These are the activations of a small neural network, seen along a few directions. Each row is one input.
In each table, some parts of the input vary, and every possible input appears once, in random order.
Descriptions start from the smaller parts, as in this example, which fits no table here: one of 5 places around a ring, together with either a single point or one of 11 places around a ring or (one of 3 separate values, together with one of 4 places along a line).
Shared parts are said once, and a part with two or three values counts as separate values.

Other details of the inputs shift rows strongly along three fixed directions, in all tables alike. That doesn't count.

Rows:
R1: [ -3   2  15  13  13  26   2   3 -24 -14 -17   6]
R2: [-2 19 -1 -4  8 20 -8 -8 -9  1 -6 -7]
R3: [  7  20  -6 -17   6   5   5  -3  -4   2  -4   8]
R4: [ -5 -45  13  33 -10 -25  15   5   2   5   3  15]
R5: [-15 -16  12  32 -13  52   7  10 -10  -2 -13  -7]
R6: [ -9   8   5  11   4  37  -7   1  -9 -11  -9  -9]
R7: [  2   4 -22 -25 -26 -13  -7  10  26   7  19 -16]
R8: [ 5  7 -6 -5 -4  3 -6 -4  8  0  9 -9]
R9: [ 12  15   8  -9  13   6   9  -1 -17  -2  -6  13]
R10: [  7  20  -3 -18   8   2  -3  -4  -8   5  -5   1]
R11: [-20 -16  11  44 -11  53  -4  -4  -5   5 -12 -16]
R12: [  2  -2  12  -4  16 -10   7   1 -14  -7 -14  18]
R13: [  1  -9  15  22  12  11   1  -4 -13  -7  -6   6]
R14: [  1  13 -22 -31 -17  -6  -2   4  23  11   9 -12]
R15: [ -7 -34  14  37   7 -14   3  -4  -4  -7  -1  11]
R16: [ -5  10  -7 -10 -11  26   6   4   5   6  -8  -6]
R17: [ 18  11   7 -15  16 -18   6  -2 -14  -4  -1  17]
R18: [ -6 -29  -4  21 -23 -13  -7   0  26   5  23 -15]
R19: [-11  12  -8  -5  -2  24 -10  -4  10  -3  -2 -15]
R20: [ -2 -27   0  20 -24  -5   2   4  20   9  15  -8]
R21: [  6   4  -2  -8   3 -25  -1   0   1   6   3   1]
R22: [ -3  15   9   2  22  21  -9  -3 -22 -19 -12   1]
R23: [ -3   3 -20 -19 -18 -14  -1   7  27   9  11 -14]
R24: [ -4   3  -6  -2 -17  24   1   8   3   2  -2 -10]
R25: [ 15   6   6  -5  22 -27   4  -1 -13  -7   0  12]
R26: [  1   2  -4  -5 -11   1   1   1   5  14   2  -4]
R27: [  4  -2   7 -13  22 -37  -2  -3  -8 -11  -2  17]
R28: [  4 -28  15  14  13 -54  -5  -5  -6  -2   8  14]
R29: [  3  17   4  -2  19  17   4  -7 -16  -6 -13  11]
R30: [ -3   1 -16  -8 -33  14   2   5  22  23  10 -19]
R31: [-10 -24  -5  18 -15 -16  -5  -3  22   3  17  -7]
R32: [  5  17   5  -9  21   1   0   5 -19 -13 -10   7]
R33: [  4  19 -24 -28 -13  -3  -4  -2  22  10  14 -10]
R34: [ 10  33  -9 -42  18 -12  -3  -4  -5  -6  -5   7]
R35: [  3 -27   9  17  10 -49   7   2   0  -4   5  19]
Each input here is: one of 5 separate values, together with either a single point or one of 6 places along a line.
Q: The inputs of R10 and R29 match in every part but the choice among 5 separate values. If R2 is changed in the same way as R10 into R29, which row does it become?
A: R15
Q: Which other rows does R7 become when the place on the line of 6 takes its other values? List them by row number.
A: R1, R5, R6, R22, R24
Q: Which other rows does R14 become when the place on the line of 6 takes its other values? List them by row number.
A: R12, R16, R19, R27, R34
Q: Which other rows does R25 become when the choice among 5 separate values takes its other values? List them by row number.
A: R21, R23, R32, R35
